Each row below holds a small network's activations on one input, seen along a few directions.
In each table, some parts of the input vary, and every possible input appears once, in random order.
Descriptions start from the smaller parts, as in this example, which fits no table here: line(6) and (point or line(9) or (values(2) and ring(8))).
Shared parts are said once, and a part with two or three values counts as separate values.

Other details of the inputs shift rows strongly along three fixed directions, in all tables alike. That doesn't count.

A family of inputs:
R1: [ 17  -8  -6 -19   6  17 -30  32   5  12 -32 -17]
R2: [-11   9   1  -4  10   7 -16  23  21   8 -32  -9]
R3: [-14 -29 -13 -10   9 -18 -19 -12 -43   1  15   9]
R4: [-11  14   2  -6   6   8 -15  18  25   3 -31  -8]
R5: [-17 -40 -21  -7   9 -32 -11 -33 -55  -6  26  22]
R6: [ 16 -19  -2 -22 -13  -1  -1 -19 -12  21  31  18]
R7: [-21  -6  11  78   5 -52  35  -4 -11 -43  -3 -11]
R8: [  3   6   6 -17  -4   6  -8  11  24  12 -17  -2]
R9: [ 13   7   3   0  -4  19 -12  31  15   7 -28 -22]
R10: [ -6  35  18   9 -31  17  24 -25  24  10  28  15]
R11: [ -7 -10 -12 -22  10   8 -28   8  -8   4 -21   0]
R12: [ -4  18  10 -12 -19  13   4 -10  12  22  22   9]
R13: [ -7  10   9  -5 -14   2   2 -16  -1  15  28  14]
R14: [ -2  24  16  14   0   8   1  29  40   5 -34 -15]
R15: [  6 -35 -25 -23  39 -26  10 -29 -54 -31  39  12]
R16: [ -3  -5  -6 -26  -6   1  -9 -19  -4  18  17  22]
R17: [ 12  10   8  25 -28   5  26 -29  -4  -2  34  14]
R18: [ 11 -10  -8 -23   8   5 -21  26  17  12 -36 -10]
R19: [ -2  23   9  27  -8  19   3  23  15  -3 -22 -23]
R20: [ 10  -9 -11 -19 -11  13  -7 -17 -16  15  17  12]
R21: [ 14  -9  -9 -28 -11  21 -16 -19 -16  16  19  15]
R22: [-13  17   9  58   1  -2  15  15   4 -22 -21 -20]
R23: [-27  26  13  45  -1 -13  20  12  26 -18 -26 -15]
R24: [ -1  24   6  25  -6  22   3  19  22  -9 -29 -20]
R25: [ 18  10   9 -12 -24  16   8  -9  18  16  15   9]
R26: [-21   9  11  54  39 -55  54  -4  -4 -65  10 -13]
R27: [ -3  -1  -9 -22   7  20 -26  14   2  15 -21  -2]
R28: [ 24  17  -7 -18  31  17   9  25  22 -25 -21 -19]
R29: [  5  18  -1 -28  14   1  28 -29   3 -12  45  20]
R30: [ 19  28  15  17 -35  28  22 -19  17   4  25   9]
R31: [-23 -41 -21  -7  24 -29 -24  -2 -44 -13 -10   1]
R32: [  2 -41  -7 -11   7 -29 -11  -5 -34   4  17   6]
R33: [  1   2  -2 -34 -10  15 -11 -10   7  30  14  14]
R34: [ 16  -9 -10 -23   5  17 -26  26  10   7 -36 -15]
R35: [ 11   5   6   0  -3  11  -5  18  20  10 -17  -6]
R36: [ 14  18   6  -4 -23  30  -1  -8   2  17  19   4]
R37: [ -5  11  10  55  -3  -6  20  18   8 -21 -20 -23]
R38: [  1  19   3  26 -12  14   9  -2   8  -6  -5  -3]
R39: [  8 -37 -19 -25  53 -36   3   5 -27 -33   3  -2]
R40: [ 16  -9 -13 -22   6  15 -25  27  11   9 -39 -15]
R41: [ -5 -44 -15  -6  32 -33 -29  24 -20 -14 -36 -11]
R42: [  4   1   9  -9 -19  -5   9 -28   1  10  33  22]
R43: [ 11  -3   4 -35 -14  12  -6 -10   8  31  18  16]
R44: [ -9  14  -2  -2   3  21 -14  24  17   8 -33 -15]
R45: [-20  19  10  46 -27 -11  39 -37 -10 -15  37  13]
R46: [ 13  34  -1 -31   6  30  25 -20  13  -9  34  12]
R47: [ 16 -10  -9 -15   9  17 -26  28   6  11 -34 -14]
R48: [ -8  11  11  21  -4 -11  11   5  19  -5 -12  -1]
R49: [ -3  -8  -5 -24 -13   9  -9 -21 -23  19  32  16]
R50: [ 16  28  23  14 -34  19  23 -11  22  13  31   9]
R51: [-15 -44  -8  -8  23 -44 -19   6 -32  -3  -4  -2]
R52: [  4   1  13  -7 -19  -5   9 -22  -3  16  37  18]
R53: [ -9 -38 -19   2  24 -19 -22  11 -35  -8 -19 -12]
R54: [-32  -6  11  69   7 -56  33  -6  -9 -38  -3  -7]
Each input here is: ring(6) and (point or (values(2) and line(4))).
The inputs of R43 and R37 match in every part but the ring(6) part. If R26 is changed in the same way as R43 into R37, which row does it become?
Answer: R28
Which other rows does R35 become when the ring(6) part takes its other values? List them by row number.
Answer: R2, R14, R22, R27, R47
Which other rows does R19 become when the line(4) part takes its other values? List them by row number.
Answer: R20, R24, R53

A family of inputs:
R55: [ -8 -38 -11  23  19 -39   5 -12 -52 -24  22   0]
R56: [ 15   3  12  13 -24  -4  32 -38  -9  -3  53  22]
R57: [-11  -3  -9  -6   9  -3  -3 -10  -8  -5   1   7]
R58: [ 13  10  18  14 -19   0  25 -19   1   0  39   8]
R59: [  7  28  19  13 -26   7  35 -17  24   6  32  10]
R60: [  7  19   6  27  -3  11  16   9  11 -15  -9 -11]
R61: [  7   4  -2  10  26   2 -14  50  32 -18 -68 -34]
R62: [  0   4   5  16  -3 -15  23 -10   8 -10   7   3]
R63: [ 14  15   7   8   4  12   1  26  32  -8 -33 -17]
R64: [ -9 -38 -13  26  21 -42   5 -10 -51 -29  16  -1]
R65: [  4  12   1  13 -23   7  30 -45 -18  -7  51  20]
R66: [ 17 -18 -15 -84   1  18 -34 -14  -3  38  15  29]
R67: [-26 -61  -9  31   6 -68  -6 -15 -53  -8   8   7]
R68: [ -1  -2   6  39 -25   0   4  -6 -12   3   4  -2]
R69: [-11   7  -2  -4   6   4  -1  -2   1   0   1   2]
R70: [ -7   9   0 -14   2  11  -5  -4   1  10   8   4]
R71: [-23 -53 -30   7  47 -45 -23  12 -52 -36 -30 -15]
R72: [-15 -22 -17  10  30 -18 -14  17 -23 -25 -31 -17]
R73: [ 10  23  24  34 -44  18  13  -4  24  16   6   1]
R74: [ 40 -26 -24 -98   4  42 -50   3 -14  50  11  14]
R75: [ -1  42  19  -2 -31  40 -17  28  58  34 -40  -9]
R76: [-10   6   8  -3   3  -9   3  -1   5   1   7   5]
R77: [-4  6  0  4  1  7  3 -1 -9 -3  8 -6]
R78: [  3  17  10  -2   7   8   0  35  37   5 -34 -19]
R79: [-20 -11  -6  14  11 -21   9 -20 -24 -16  15   9]
R80: [ 37 -15  -5 -69 -11  28 -22 -11  -3  39  30  20]
R81: [ -4   2  -5  -2  10   9  -8  14  -5  -5 -13 -13]
R82: [ 40 -14 -25 -84   4  46 -45  12   4  36 -12   8]
R83: [ 11  26   3  25  -1  18  12  17  23 -15 -23 -18]
R84: [ -6  23  20   9 -24  -3  29 -35   3   6  53  22]
R85: [ 12 -46 -27 -96  18  -1 -50 -10 -27  36  15  29]
R86: [ 17  31  21  19 -23  18  26  -2  29  -1  16   0]
R87: [  7  30  16  11 -14  13  24   5  39   3  -4  -3]
R88: [-13  21   2   5  25   3 -16  51  44 -14 -73 -29]
R89: [-14  32  15  28 -32  23   2   1  26  18 -11  -2]
R90: [-13   4  -3  13   2  -8  13 -23 -10 -12  15   9]
R91: [-15 -29 -15   9  18 -27  -3 -10 -45 -22  12   0]
R92: [ 1 -1  6 -6  3 -8  5  6  8  7  3 -3]
R93: [ -4  13  11  29 -49  14  17 -38 -13  15  43  17]
R94: [-15  -7  -2  11  13 -28   5  -7  -6 -18  -3   4]
R95: [  5  16   4  -2   7   8   1  29  39  -1 -39 -16]
R96: [-33 -23 -15  12  53 -29 -30  48 -10 -26 -67 -33]
The inputs of R85 and R91 match in every part but one. If R66 is changed in the same way as R85 into R91, which row does it become?
Answer: R72
What is each input in this table made of?
Answer: ring(6) and (point or line(6))
Which other rows does R67 become when the ring(6) part takes its other values? List them by row number.
Answer: R68, R73, R75, R89, R93
Which other rows agree with R73 in the ring(6) part? List them by row number.
Answer: R56, R58, R61, R63, R80, R86
Which other rows agree with R64 in the ring(6) part? List them by row number.
Answer: R55, R60, R68, R74, R82, R83
